Each row below holds a small network's activations on one input, seen along a few directions.
In each table, some parts of the input vary, and every possible input appears once, in random order.
Descriptions start from the smaller parts, as in this example, which fits no table here: values(3) and (point or ring(11) or (ring(5) and line(6))).
Shared parts are said once, and a part with two or three values counts as separate values.

Other details of the inputs shift rows strongly along two fixed directions, in all tables alike. That doesn't count.

Rows:
x1: [ 1 11 -6 -4 -7 -5 -4  7 11  2 10]
x2: [-8  1 -2  4  0 -9  9 -3 -8 12 -3]
x3: [-9  9 -2  1 10  0 -9 -2 -2  7 14]
x4: [ 8 -5 -8 10 -5  0  3 10 -5 14 -3]
x5: [ -7  10 -10  -2  -9   3  -9   6   3  -8   5]
x6: [ -4   5  -1  12   9 -11   9  -7   3   6   7]
x7: [ -6   0  -9   9  -3  -7  -9   3   3 -15  -3]
x8: [-11   4  -7  -9 -11  -3  -7   0   5  -3   7]
x9: [ 13 -16  36 -26  15  46  14 -14  29   4 -42]
x10: [ -4  -3  -7   3  -6 -12  -1   3  10  -6   1]
x11: [  9   5 -14  -8  -1  -8  -3   4   2  -3  -1]
x12: [-16   2  -4  -3   3   2  -6  -2  -2   5  13]
x13: [ -2  -1  -7  -3  -9 -12  -4  10  -1   2  -8]
x14: [ -3  -1  -5   6   0 -13 -11  -3   6  -9   1]
x15: [ -4   6  -4  10   3  -5   8   2 -10   9  -4]
x16: [ -2   7   0   7   6 -11   6  -2  -8  15  -1]
x17: [-10  -1  -3   9   3  -9  12  -9   2   3   5]
x18: [  3 -11  -6   4  -7  -5   4   4  -3  17  -2]
x19: [ -5   1  -2   7  10  -8 -14   1 -12   8  -3]
x20: [  2   4 -10   3  -6  -7  -6  16  -2  -3 -10]
x21: [  0   1  -9   9  -3  -8  -2   9   8 -10  -1]
x22: [ -7  -5 -13  -5   6   0  -5  -7 -11   0   2]
x23: [ -4  10  -5  -5  -6  -4 -11   1   6  -1   9]
x24: [ -1  -2  38  -5  23  37  15 -13  30  -4 -38]
x25: [  7   6  -8  16 -18   8  -3  -7  -4   4   1]
x26: [ 18 -10  33 -20  17  50  13  -7  27   0 -41]
x27: [10 -5 -4  7 -1 -7  0  5 -2 20  0]
x28: [  3   4 -14  -9   0  -8  -9  -3  -3  -7  -2]
x29: [  3  -2  45 -31   7  43   5  -4  40  -7 -36]
x30: [  9   6  -3  13 -13   0  -6 -12   0  11   5]
x31: [ 7 -6 -5 13  2 -7  4 -2 10  9  9]
x32: [ 36 -29  80 -22 -26 -22  10  21 -71 -61  44]
x33: [-14   8  -2  -1  -1  -2  13  -5   1  10  12]
x34: [ 12  -3 -12   0   1  -1   5  -2  -1  12   6]
x35: [  7   1  34 -19  25  34  15 -18  21   4 -34]
x36: [ 4  4 -4  3 -3  2  4  2  8 15 17]
x37: [-10  -5  -7   3  -5 -12  -7  -3   5 -10  -1]
x38: [-14  -8  -4   9   7  -6  -7  -6  -2  -2   5]
x39: [  2   1 -16 -12  -6  -7   1   4   1  -5  -3]
x40: [ 38 -28  88 -11 -10  -7   9  23 -78 -58  43]
x41: [-8 14  0  2  6 -4 10 -4  2 12 14]
x42: [ -1  11 -10  -2 -10   2  -2  13   8  -4   7]
x43: [ -3   0 -16 -12  -5  -6  -6  -3  -5  -9  -4]
x44: [ -2   2  -5   0  -3 -13 -14   3  -5  -1  -8]
x45: [  1 -12  -7  10  -4  -6   7  -3   8   7   7]
x46: [  1   0  -5   8 -21   2  -1 -14  -1   8   3]
x47: [ -1   6 -12   2   4   1  13  -5  -8   4   2]
x48: [ 5 -7 -8 15 -1 -1  6  3  7  4  6]
x49: [-10  -3  -6  15  10  -1  -9   0  -4  -7   3]
x50: [ -5   1 -10  -3   1  -4  14 -10  -7   7   3]
x51: [ -3   1 -15   1   9   5  -7  -1 -13  -4   1]
x52: [ -8  -2  -2  12  14  -8 -10  -5  -1   0   6]
x53: [-12  -6  -4   3   4  -7 -11   0 -13   6  -5]
x54: [  3   1  -6   6   0 -14  -4   4  12  -4   3]
x55: [  1   4 -18  -6  -3  -2  -8   2  -6 -13  -6]
x56: [ 10  -4  43 -17  12  55  13  -3  36   3 -31]
x57: [ -4  -3  -7  -1 -10   4   8   1   7  13  15]
x58: [-12   7  -6   4   5   7  -7   4  -4   1  11]
x59: [  6   6 -18  -6  -4  -2  -1   9  -1  -9  -4]
x60: [  5   3  -6   0  -4 -13  -7  10   1   4  -6]
x61: [-10  13  -4   5   1   3  13   0   0   7  12]
x62: [ -1   2 -10  -1  13  -2  -9  -6 -10   3   4]
x63: [ -4   2  -9   3  -6  -7 -13   8  -8  -8 -12]
Description of these inputs: values(3) and (point or (values(4) and ring(5))).
The inputs of x36 and x56 match in every part but the values(3) part. If x16 is changed in the same way as x36 into x56, which row does it become? -> x15
Which other rows does x38 become when the values(3) part takes its other values? List them by row number. -> x49, x52
Which other rows does x12 become when the values(3) part takes its other values? List them by row number. -> x3, x58
Which other rows does x60 become when the ring(5) part takes its other values? List them by row number. -> x16, x19, x27, x44
Which other rows does x37 become when the values(4) part takes its other values? List them by row number. -> x8, x32, x43
